A small network was shown many inputs. Here are its activations along a few directions, one row for each input.
In each table, some parts of the input vary, and every possible input appears once, in random order.
Descriptions start from the smaller parts, as in this example, which fits no table here: ring(5) and (point or (values(2) and line(4)) or ring(9)).
Shared parts are said once, and a part with two or three values counts as separate values.

Rows:
r1: -4.5 -14.9 2.8 7.6 1.7 -11.9 12.8 -12.0 -6.7 -7.3 -4.9 -5.2 -0.9 24.9
 32.3 0.9
r2: -32.6 18.0 14.6 4.5 -3.6 19.2 12.0 -10.1 1.9 -14.0 17.6 -11.1 -8.3 13.3
 33.7 0.4
r3: 6.0 22.5 0.8 0.5 -0.6 14.5 -3.3 8.6 -7.9 -0.5 5.3 15.5 13.6 -25.4 -19.6
 8.0
r4: -15.0 12.2 9.0 -8.9 -12.8 8.5 -7.6 5.5 -11.2 -19.7 24.3 9.0 4.6 -15.0
 -16.3 -2.8
r5: -32.2 0.1 22.6 8.0 -2.7 15.3 35.6 2.9 15.0 -16.6 18.1 -35.6 -15.8 10.6
 26.5 -9.4
r6: -22.0 -3.0 12.6 4.5 5.7 23.2 6.7 8.2 1.1 -6.6 15.2 -16.6 1.5 3.1 22.4
 3.3
r7: 20.7 -11.5 -2.5 7.1 26.3 -16.9 25.2 4.0 -2.0 8.8 -23.8 -32.5 -10.2 27.1
 7.3 -3.8
r8: -23.3 7.4 0.6 -13.1 -38.8 -28.4 -0.4 -15.1 2.7 -3.5 -2.4 25.6 6.3 3.5
 6.3 -0.9
r9: -13.9 -10.9 4.6 10.8 -11.5 -20.5 24.3 -11.2 24.2 -18.3 -5.3 -35.3 -13.6
 34.0 34.0 -6.2
r10: -9.8 -17.8 2.5 3.1 5.5 -16.5 22.4 2.6 15.5 -6.5 -9.3 -26.3 -6.5 25.9
 30.1 -0.7
r11: 5.2 7.3 4.8 0.8 15.9 16.1 4.7 2.9 -8.4 10.0 14.6 10.8 14.2 -17.8 -2.2
 -8.4
r12: 11.6 19.7 17.7 -2.9 1.9 15.0 -11.2 8.7 -4.1 -0.5 2.6 28.0 7.1 -22.8
 -23.1 -4.1
r13: 18.1 -19.4 -7.6 -2.6 15.9 -7.4 10.0 -2.1 -13.5 10.1 -25.2 -16.9 -0.7
 21.7 5.4 -2.0
r14: -3.1 2.2 6.6 14.5 21.2 29.5 12.1 3.0 -3.7 1.4 6.9 -9.9 9.3 2.0 7.8 15.9
r15: 1.6 -0.1 -8.7 4.9 -12.6 -25.8 -2.4 -5.0 -5.7 4.7 1.6 11.5 7.2 6.2 25.3
 -6.3
r16: 15.1 -0.9 -17.1 -3.2 -17.7 -15.4 -5.6 1.9 2.2 4.4 -21.6 19.7 18.3 -4.9
 -13.9 9.8
r17: 12.0 -16.7 -10.0 5.6 12.3 -7.7 21.3 6.7 10.7 -3.6 -15.9 -29.7 -3.2 33.5
 12.8 1.9
r18: 11.1 20.3 5.0 1.0 11.4 8.8 -3.7 7.3 -19.6 4.8 -3.4 7.1 5.4 -25.3 -33.8
 1.0
r19: -3.7 0.7 -2.0 -7.5 -25.3 -29.4 -7.6 -3.5 -4.3 -4.0 -5.7 19.6 7.7 -0.4
 0.1 3.1
r20: -15.8 7.7 -2.4 0.9 -4.2 14.2 -5.4 11.9 1.3 -1.8 21.8 2.7 11.8 -16.2 12.2
 -9.6
r21: -21.4 10.6 11.8 9.7 -15.5 9.1 -2.1 -10.5 8.3 -7.9 33.6 3.0 10.2 -12.0
 17.3 -11.7
r22: -6.6 1.2 3.8 3.8 23.0 26.1 28.3 21.0 1.8 -6.8 5.9 -31.7 -7.2 13.4 2.6
 2.2
r23: -14.2 2.8 6.7 -4.4 -45.7 -26.9 -14.1 -8.4 10.8 -11.2 -6.8 22.9 4.4 0.7
 4.8 -8.5
r24: 17.2 16.9 3.7 -11.2 6.3 19.0 -16.6 15.7 -16.8 -2.2 -6.3 10.2 -1.2 -23.3
 -36.3 -11.5
r25: -6.9 20.8 13.0 5.1 -13.8 11.2 -19.8 9.3 0.7 -17.6 18.2 21.9 4.9 -15.8
 -11.8 -2.1
r26: 15.1 -7.4 -18.4 7.6 -3.8 -11.5 2.2 -4.8 -0.9 14.6 -9.4 12.7 21.6 0.4 6.4
 3.6
r27: 10.8 2.7 10.9 4.9 37.7 19.4 21.1 16.9 -3.6 1.6 8.0 -42.5 -6.5 7.9 1.6
 3.0
r28: 18.1 -16.3 -17.1 -6.5 7.9 -12.6 3.5 -0.3 -18.4 17.1 -18.6 5.9 11.3 -1.0
 -6.7 -13.1
r29: 3.9 -1.2 11.6 4.1 32.3 26.0 10.8 5.0 -12.2 7.9 2.0 -19.6 8.2 -6.2 3.9
 13.4
r30: 20.4 -7.4 -12.4 -10.2 -3.0 -18.2 -9.4 0.0 -8.5 8.7 -26.0 10.5 13.0 -8.2
 -26.0 -1.5
r31: 21.9 0.8 -11.0 -10.1 -20.9 -10.9 -12.3 6.5 -1.4 3.6 -23.1 27.4 9.8 -5.0
 -12.1 1.6
r32: -19.1 -2.1 -9.6 -10.3 -23.9 -20.9 -1.2 -19.4 8.9 -1.1 5.9 14.0 9.7 9.3
 24.7 -10.4
r33: -24.4 19.6 21.7 -2.0 -35.1 7.8 -15.7 -0.1 6.2 -21.6 21.8 13.9 0.1 -13.3
 -8.6 -11.2
r34: 25.9 -3.9 -7.3 -10.3 -8.1 -12.3 -16.3 4.9 -5.2 11.1 -30.9 19.2 8.1 -7.9
 -26.6 -5.1
r35: 31.9 -28.9 -36.4 -4.8 58.6 17.3 -47.3 -16.7 5.1 38.2 7.3 10.8 -79.2
 -35.8 -71.5 31.0
r36: 1.7 7.6 5.3 1.2 -25.2 -26.7 -20.0 -3.4 9.2 0.4 -10.8 30.6 9.9 -6.3 3.2
 5.7
r37: 13.5 2.4 -9.4 -1.1 17.8 23.4 -7.7 11.4 -12.2 5.6 11.6 -8.1 16.2 -16.7
 -14.5 -4.5
r38: -15.5 3.4 10.5 7.8 11.4 16.3 17.8 19.9 10.4 -14.2 17.3 -38.1 -13.6 14.9
 20.5 -4.1
r39: -26.9 -9.7 2.2 -2.6 -11.6 -11.0 11.1 -21.6 10.2 -10.6 -7.3 -3.5 -0.8
 27.5 36.7 2.2
r40: -29.8 24.1 10.5 -9.1 -28.4 5.6 -10.1 -5.8 7.3 -15.6 25.3 9.9 5.1 -9.3
 -7.4 -4.0
r41: 14.5 -14.4 2.0 7.4 11.9 -9.6 8.2 -10.2 1.5 6.5 -14.1 -9.5 6.1 26.8 15.7
 4.1
r42: 44.2 -44.4 -45.7 -4.5 40.1 -4.8 -50.5 -24.5 11.4 52.4 -14.1 9.7 -78.0
 -17.8 -63.1 30.9
Changing only one part turns r37 into r28. The same change can be made to r3. Which row results?
Answer: r16
Changing only one part turns r29 into r13. The same change can be made to r27. Which row results?
Answer: r7
What is each input in this table made of?
Answer: values(2) and (point or (line(4) and line(5)))
Change only the values(2) part in r5. List by row number the other rows that result.
Answer: r9
Change only the line(5) part in r12. List by row number the other rows that result.
Answer: r3, r11, r14, r22
Change only the line(4) part in r4. List by row number the other rows that result.
Answer: r3, r18, r40
Change only the line(5) part in r25. List by row number the other rows that result.
Answer: r4, r6, r20, r38

Rows:
r43: 1.5 1.4 -2.9 8.1 28.7 36.1 -0.4 10.6 -7.3 6.7 17.9 -9.3 -7.6 -16.6 -11.4
 6.0
r44: 15.8 -10.7 -12.2 -1.6 21.2 1.6 -15.3 -4.3 9.2 16.1 -8.9 0.1 -33.3 -6.8
 -29.2 13.2
r45: -8.2 10.2 5.2 0.0 -15.6 3.2 -14.4 0.4 -3.6 -1.7 8.4 20.7 17.2 -18.7 -5.0
 0.6
r46: 10.5 2.9 -7.0 -10.4 -20.5 -19.0 -27.1 -7.1 6.9 5.2 -10.7 33.6 -8.4 -12.0
 -21.1 5.3
r47: -70.3 22.9 47.0 11.9 -40.2 0.1 56.5 0.6 16.7 -50.8 27.1 -36.4 27.3 39.3
 81.4 -22.5
r48: 8.4 6.9 4.4 3.9 26.9 27.9 6.8 14.1 -6.3 1.7 7.0 -16.0 -9.3 -12.3 -20.6
 -1.5
r49: 1.2 5.7 0.2 -9.4 -19.6 -8.3 -21.1 0.6 -0.4 -1.3 -8.4 27.1 0.8 -15.5
 -19.5 4.7
r50: 6.1 -7.6 -12.4 1.0 21.6 11.7 -11.3 -4.0 -3.1 14.9 5.2 -3.8 -23.7 -12.9
 -19.3 7.6
r51: 10.4 -5.6 -6.1 -2.2 20.2 8.0 -6.6 2.2 -0.1 10.4 -3.7 -4.8 -26.4 -9.7
 -27.6 4.5
r52: 6.7 0.9 5.4 -0.5 4.2 -2.9 18.3 11.4 -3.4 -5.7 -10.7 -18.0 15.4 16.5 12.2
 -9.4
r53: 12.3 -14.9 -19.9 0.1 21.6 5.6 -20.3 -10.6 3.9 15.6 0.6 -0.6 -33.5 -7.7
 -23.3 9.0
r54: 14.5 -13.6 -4.2 -3.1 2.7 -16.2 7.2 -2.0 0.5 4.5 -22.2 -6.3 -2.1 19.7 6.3
 4.1
r55: 14.7 -18.4 -14.8 1.0 0.3 -24.3 -3.1 -16.4 2.0 10.3 -13.0 -2.0 -6.9 21.9
 8.7 2.5
r56: 0.7 15.6 5.8 -8.6 -16.1 -2.0 -9.4 4.5 -4.0 -7.9 1.1 20.0 14.2 -15.6
 -14.9 -4.5
r57: 3.4 -5.2 -4.6 6.8 28.1 24.1 -3.3 4.9 -3.4 10.1 9.1 -11.3 -14.3 -14.8
 -12.5 8.4
r58: 6.8 1.8 -14.2 -7.6 -20.0 -18.5 -30.1 -12.1 3.3 9.2 -3.5 33.2 -4.2 -13.7
 -14.6 3.3
r59: 1.4 4.7 -6.2 -6.3 -18.3 -8.1 -21.7 -6.3 -4.4 2.4 2.6 29.9 2.4 -16.6
 -11.3 1.2
r60: 18.9 -14.8 -10.5 -1.3 1.1 -25.6 1.6 -11.2 5.9 7.7 -23.0 -2.9 -8.2 21.8
 2.8 7.4
r61: 1.8 -3.8 0.4 6.0 4.0 -0.1 19.8 3.0 -5.7 -1.2 2.1 -13.6 18.0 14.0 19.7
 -8.6
r62: 3.5 -12.1 -4.3 1.8 6.1 -6.1 12.0 -1.0 -2.1 3.1 -5.5 -9.9 13.0 16.0 19.9
 1.3
r63: -3.2 22.0 9.9 -5.5 -13.5 10.0 -9.1 15.0 -6.8 -8.2 4.1 17.8 20.9 -19.2
 -10.4 -3.3
r64: 13.4 -4.9 2.0 2.2 4.7 -12.1 19.6 4.1 -4.1 -3.0 -15.4 -16.0 7.0 16.9 10.6
 -5.8
r65: -10.0 16.5 4.7 -1.4 -15.9 12.1 -8.2 6.7 -6.7 -5.6 14.3 17.9 25.1 -20.4
 -4.9 -6.8
r66: -74.9 17.5 41.8 16.7 -39.4 0.0 53.8 -3.7 15.4 -47.2 34.3 -31.7 28.6 40.1
 92.5 -23.2
r67: 4.1 -15.8 -7.9 1.4 0.7 -15.1 4.0 -8.8 -1.4 9.3 -8.9 -5.0 2.3 16.2 13.5
 4.2
r68: 10.7 -1.5 0.4 -3.0 27.0 17.6 1.9 9.5 -0.8 5.1 0.1 -12.8 -14.4 -9.7 -22.2
 2.6
What is each input in this table made of?
Answer: values(2) and (point or (values(3) and line(4)))
Changing only the values(2) part turns r44 into r53. The same change can be made to r56. Which row results?
Answer: r45
Change only the values(2) part in r50. List by row number the other rows that result.
Answer: r51
Change only the line(4) part in r56. List by row number the other rows that result.
Answer: r46, r49, r63
Change only the values(3) part in r65. List by row number the other rows that result.
Answer: r43, r61

Rows:
r69: 11.4 -29.5 -23.9 -8.1 10.3 -14.9 1.9 6.0 -0.2 -2.6 -9.2 -16.2 -21.3 21.2
 4.6 -21.2
r70: -14.1 24.7 -6.4 -0.3 -35.1 -20.4 -28.7 -24.9 -3.4 2.1 7.5 37.7 5.9 -11.6
 -2.2 12.1
r71: -14.1 -4.4 -4.8 12.4 14.9 43.0 9.9 6.2 1.2 -14.0 20.6 -16.2 7.3 3.0 26.2
 -4.3
r72: 8.6 1.1 -5.1 1.0 1.3 -34.4 18.2 -9.5 -17.7 16.3 7.1 -10.6 27.8 21.3 28.2
 -7.4
r73: 2.1 -5.4 18.2 1.8 -7.7 -1.2 22.5 3.1 -4.0 -10.6 -32.3 -3.0 21.4 30.5
 34.1 10.8
r74: 16.1 -8.9 -14.9 -7.4 1.9 -21.2 15.0 8.7 -15.5 9.9 -2.2 -3.1 33.1 23.1
 34.7 -13.4
r75: 67.8 -22.1 -47.5 9.4 75.1 14.5 -32.6 -4.9 -18.0 59.2 -28.0 1.7 -25.6
 -28.6 -72.0 43.2
r76: 4.6 -13.1 -15.2 -2.7 3.2 -26.3 16.1 -16.8 -6.4 7.9 0.0 -21.3 12.1 15.8
 11.5 -2.1
r77: 19.2 -22.4 -19.9 -9.4 5.3 -17.2 11.4 8.5 6.3 6.8 -3.2 -15.8 -9.0 19.5
 9.8 -17.8
r78: -23.5 -18.1 -0.5 2.6 22.5 35.3 0.2 8.7 15.8 0.5 22.9 -26.9 -22.9 -4.5
 9.1 1.2
r79: -20.8 15.1 5.7 29.1 14.2 21.5 18.4 -2.4 -9.0 -3.3 35.4 -8.5 25.0 0.8
 33.9 -2.1
r80: 78.5 -30.5 -48.0 2.4 77.0 25.2 -36.6 4.8 -18.5 51.0 -35.1 11.6 -25.7
 -20.8 -65.0 36.4
r81: 11.8 -23.9 -19.5 -16.0 3.3 -20.4 8.1 1.7 -6.8 3.4 -5.1 -18.4 18.7 21.2
 16.8 -6.5
r82: 6.8 23.4 20.7 -12.2 -15.6 19.2 -0.7 23.1 -21.5 -11.6 -7.7 17.5 40.8
 -17.9 -5.5 -21.7
r83: 3.2 18.9 12.9 -15.3 -6.1 10.0 -12.8 33.7 8.0 -9.6 1.9 -0.5 -6.7 -22.0
 -35.4 -11.6
r84: -12.3 3.5 -3.6 -3.9 -25.9 -20.5 -40.6 -25.4 11.9 6.0 10.7 29.6 -25.2
 -17.8 -21.0 0.4
r85: -4.2 5.5 -16.3 -11.5 -36.3 -5.9 -31.8 -8.7 4.0 -5.5 -0.8 41.5 12.1 -11.9
 -0.4 9.2
r86: -1.9 -6.3 18.0 16.5 0.9 -18.0 17.4 -0.3 23.4 -8.0 -12.8 -19.1 -22.9 20.3
 -0.7 11.9
r87: -2.5 8.7 20.6 22.9 -9.7 -17.5 29.1 -3.8 -3.1 -4.1 -18.6 -1.9 18.5 25.5
 29.8 12.1
r88: 5.4 -34.0 -12.5 -4.3 11.7 -25.8 7.4 -14.4 -4.6 6.1 -3.5 -21.7 -28.3 11.4
 1.0 -11.7
r89: -20.5 -17.9 -3.5 7.5 18.3 35.4 9.2 11.7 12.1 -3.8 27.0 -21.8 -9.9 -4.0
 10.8 4.4
r90: -0.2 23.0 6.9 -13.0 -14.6 18.5 -0.1 30.9 -4.5 -15.7 -2.9 5.0 5.3 -19.4
 -33.5 -11.5
r91: -13.7 1.4 -6.6 -7.1 -30.3 -17.4 -25.3 -29.4 7.7 8.0 7.6 32.7 -11.6 -24.2
 -17.9 5.4
r92: -0.5 -15.9 9.8 0.0 5.3 2.3 7.3 4.0 21.5 -16.1 -34.2 -17.3 -31.3 28.1 4.4
 -0.8
r93: -9.1 29.0 20.0 -12.2 -1.1 4.6 -2.8 11.5 -2.9 -6.3 7.0 1.7 -16.5 -21.3
 -37.5 -6.1
r94: -26.9 -9.1 3.9 11.5 20.5 29.4 6.3 -9.1 8.5 -0.9 28.1 -30.7 -31.3 -9.7
 6.9 0.4
r95: 5.4 4.8 21.7 17.9 -4.8 -15.5 20.4 -3.5 13.8 -10.1 -14.3 -12.4 -2.3 27.4
 16.2 5.8
r96: -9.6 -6.0 13.1 11.0 13.3 -19.7 11.8 -4.2 15.6 -9.6 -21.7 -20.6 -36.0
 18.6 -0.9 12.3
r97: -4.7 41.9 23.5 -1.6 -11.0 6.4 0.9 12.0 -14.0 -8.5 5.9 6.2 16.7 -14.6
 -24.0 -7.8
r98: -3.3 -7.1 -13.1 -19.9 -28.6 -4.6 -28.1 -17.5 6.7 -0.9 -1.3 42.6 -8.2
 -13.9 -9.6 3.2
r99: -9.5 -10.9 -18.2 -12.7 -23.5 -14.7 -40.2 -3.0 12.1 -4.2 0.7 33.6 -19.6
 -23.6 -16.7 9.6
r100: 0.0 20.0 23.1 -13.5 -5.1 6.8 6.3 4.4 -10.2 -9.5 4.5 5.2 -4.9 -24.9 -31.7
 -10.9
r101: 1.6 -16.4 7.7 -1.8 2.7 -3.6 20.1 6.7 25.9 -12.3 -31.0 -20.6 -14.6 20.9
 5.9 11.2
r102: -3.2 18.4 8.0 3.5 -37.7 -20.1 -26.8 -27.2 -8.9 5.3 11.4 49.7 25.8 -9.3
 11.2 -3.5
r103: 12.7 -28.3 -9.3 -7.1 4.2 -22.6 16.4 -19.8 -3.6 11.5 -1.0 -19.7 -14.5
 12.8 5.8 -13.1
r104: -5.3 15.9 -5.6 -5.9 -37.7 -7.7 -27.6 -8.0 -3.2 4.6 0.7 54.1 32.3 -7.9
 13.1 -3.3
r105: 5.0 32.1 13.9 -12.5 -11.7 15.5 -1.3 28.8 -8.3 -11.7 -2.2 12.6 25.3 -13.1
 -19.3 -17.4
r106: 3.9 2.3 7.9 8.0 -2.7 -5.6 13.6 11.6 18.0 -16.0 -25.3 -14.1 6.8 32.1 17.3
 11.3
r107: -18.2 1.8 8.3 17.5 17.1 25.6 13.0 -7.6 -1.0 -3.5 33.9 -20.7 3.0 -3.1
 22.5 0.9
r108: -20.8 8.3 -1.5 15.7 14.2 31.9 13.0 14.0 -13.0 -0.1 24.5 -6.5 30.0 5.0
 39.4 -1.2
r109: -1.2 34.9 27.8 -2.2 -12.7 -2.8 1.6 15.6 -16.3 -2.4 7.5 5.8 37.8 -26.7
 -12.1 -6.0
r110: -24.2 -4.3 4.2 9.9 20.8 32.8 20.4 -15.4 2.2 2.2 27.6 -21.2 -17.3 -7.4
 12.7 -0.4
What is each input in this table made of?
Answer: values(2) and (point or (line(4) and values(5)))
Changing only the values(2) part turns r88 into r69. The same change can be made to r76. Which row results?
Answer: r81
Changing only the values(2) part turns r92 into r96. The same change can be made to r108. Which row results?
Answer: r79
Change only the values(5) part in r91. List by row number the other rows that result.
Answer: r86, r100, r103, r110
